Each row below holds a small network's activations on one input, seen along a few directions.
Each table varies a few parts of the input and shows all the possible inputs, shuffled.
Descriptions start from the smaller parts, as in this example, which fits no table here: one of 6 places along a line, together with either a single point or one of 9 places around a ring or (one of 3 separate values, together with one of 8 places around a ring).
Shared parts are said once, and a part with two or three values counts as separate values.
In the rows, 128 means zero.

Rows:
x1: [161 104 152 164 137 120 131 140 124 120 129 139 114 142 171 177 141 137]
x2: [140 128 127 135 161 146 125 120 142 146  92 137 141 146 173 172 140 149]
x3: [156  97 152 149 148 122 140 137 141 145 125 134 110 125 177 166 136 141]
x4: [103 147  83 121  60 125 110 124 121 131  88 114 193 129  63 114 115 130]
x5: [114 153  61 120  64 137 114 106 129 163  75 141 189 119  67 119 138 121]
x6: [174  94 206 148 131 105 158 137 119 111 179 134  90 131 178 156 147  77]
x7: [ 76 129 129  83 189 164 111 133 114 135 204 118  62  85  33  48  97  97]
x8: [100 163  70 116 100 115 122 135 145 136  54 138 149 162 146 121 145 155]
x9: [114 166  63 130  38 133 116 123 146 129  87 144 203 127  62 133 132 133]
x10: [115 167  68 137  74 137 123 137 145 119  72 145 182 150 138 155 141 146]
x11: [ 91 123 120 106 190 155  97 114 129 116 218 108  93  76  32  32  98  93]
x12: [ 96 152  67 106  62 120 115 117 142 145  69 143 171 138  68 105 138 137]
x13: [114 155  82 120  99 119 126 145 118 119  75 112 175 155 140 136 122 148]
x14: [ 83 128 111  96 183 169 115 100 111 149 219 107  85  97  29  43 103 106]
x15: [168  86 204 131 136 111 163 136 135 130 177 131  90 113 186 145 143  89]
x16: [145 136 129 145 142 146 114 126 129 114  98 141 145 161 170 184 146 154]
x17: [136 137 138 130 156 131 115 125 140 128  89 130 117 161 177 145 136 164]
x18: [115 159  63 129 101 137 126 124 135 156  57 142 172 140 144 140 146 134]
x19: [153  95 175 146 150 100 141 149 105 114 148 119 108 128 178 156 107 151]
x20: [156  87 223 135 139  88 162 140  98 103 196 118  88 110 183 148 113  98]
x21: [157 106 160 150 144 104 140 130 139 129 118 124  84 133 181 144 128 147]
x22: [ 90 145 128 112 174 164 115 116 128 113 217 113 104  73  14  42 113 116]
x23: [169  93 213 135 133  98 171 118 131 111 169 122  65 114 184 134 132  87]
x24: [145 124 148 128 160 127 124 140 109 110 115 118 143 158 176 157 113 160]
Changing only one part turns x2 into x24. The same change can be made to x14. Which row results?
> x11
What do these inputs look like to the network?
> one of 4 separate values, together with either a single point or one of 5 places along a line
List by row number the other rows that have the choice among 4 separate values in common with x6.
> x1, x9, x10, x16, x22
List by row number the other rows that have the choice among 4 separate values in common with x17.
> x7, x8, x12, x21, x23
